Each row below is a small network's average activation on inputs in which a field has the value named, seen along a few directions.
Values that are neighbours, or in one group, have similar rows; names and order tell nothing.
Random noise pushes rows far along 4 fixed directions. That doesn't count. These rows show it; they differ only by the noise:
[-6, 39, -307, -538, -185, 131, -563, -401, 27, 6, 326, -121, -67, 238, 44, -744, 358, -24, 23, 127]
[-164, -358, 771, -488, -81, -46, -608, -349, -310, 261, 747, 45, -659, 256, 354, -338, -38, -343, 116, 118]
[281, 182, -688, 66, 46, -46, 133, 172, 73, -23, -162, -319, 155, -87, -21, -73, 134, 196, 38, -34]
[257, 123, -427, 73, 159, -45, 35, 88, -34, 184, 61, -52, -57, -114, 81, -6, -54, 189, 132, 51]
[-416, -339, 609, 42, 102, -140, -241, -145, 190, 122, 189, 464, -308, -354, -191, 446, -233, -75, -91, 17]
[18, -282, 470, -97, -24, -195, -70, 114, -240, 86, 293, -316, -420, 77, 272, 104, -72, -255, 51, -71]


Values of Dom:
y2: [75, 32, 323, -398, -173, 261, -451, -331, 9, 3, 576, -202, 59, 585, 150, -832, 335, -57, 46, 61]
y9: [-359, -50, 316, -288, 156, 17, -469, -354, -19, 263, 147, 711, -211, 69, 101, -94, -230, -126, -23, 393]
y6: [-214, -292, 358, -567, -122, -34, -646, -438, -66, 196, 542, 80, -355, 251, 74, -547, 155, -212, 39, 141]
y1: [-49, 199, -227, -4, -518, 276, 91, -79, 374, -469, -232, -356, 552, 376, -343, -479, 468, -113, -244, -251]
y5: [-202, -183, 314, 43, 113, -218, -116, 30, 64, 5, -22, 179, -122, -281, -116, 379, -99, -33, -177, -105]
y3: [-290, 41, 326, -94, -273, 395, -142, -384, -86, -230, 10, 464, 196, 190, -109, -256, 105, -157, -26, 153]
y8: [-7, 228, -813, -601, -665, 231, 65, -68, -62, -777, -641, -953, 538, 531, -20, -885, 796, -264, -177, -69]
y4: [-359, -151, 541, 250, -96, 133, 337, -178, 243, -209, -235, 488, 124, -47, -230, 405, -177, 60, -108, -155]
y7: [355, 209, -26, -123, 415, 19, -285, -27, -509, 572, 476, 248, -357, -47, 398, -196, -290, 140, 335, 235]
Dom is arranged as 3 separate groups.
Q: List the group mates of y9, in the order listed.
A: y8
Q: List the group mates of y2, in the order listed.
A: y1, y3, y4

Values of Sosum:
d9: [504, 632, -674, 428, 1, 338, 701, 346, -58, 17, -259, -94, 212, 163, 231, 28, -225, 239, 290, 92]
d1: [-24, -101, -106, -67, -138, -7, 91, -47, 356, -411, -281, -410, 526, 37, -350, -188, 441, 195, -275, -294]
d2: [-296, 130, -688, -637, -72, 24, -496, -431, 508, -130, -223, 196, 184, -204, -344, -455, 286, 186, -206, 167]
d5: [-585, -76, -242, -51, 141, -167, -463, -96, 690, -28, -205, 426, 111, -692, -743, 336, 82, 184, -283, 75]
d3: [72, -51, -573, -186, -249, -274, 235, 341, -156, -530, -625, -910, 226, 21, 40, -7, 433, -236, -207, -240]
d8: [507, -91, 184, 731, 32, -231, 888, 677, -116, -141, -342, -631, 331, 171, 175, 527, -120, -74, -109, -384]
d7: [294, 383, 112, 893, 357, 218, 663, 357, -304, 502, 86, 719, -243, -213, 243, 764, -839, 140, 463, 88]
d4: [-124, 127, -453, 20, 104, 60, -353, -128, 611, -125, -16, -6, 457, -277, -592, -186, 402, 429, -184, -103]
d6: [312, 220, -825, 462, 242, -5, 545, 178, -215, 112, -547, 400, 268, -287, -2, 372, -232, 338, 142, 216]
Sosum is arranged as 3 separate groups.
Q: List the group mates of d9, in the order listed.
A: d7
Q: List the group mates of d8, in the order listed.
A: d1, d4
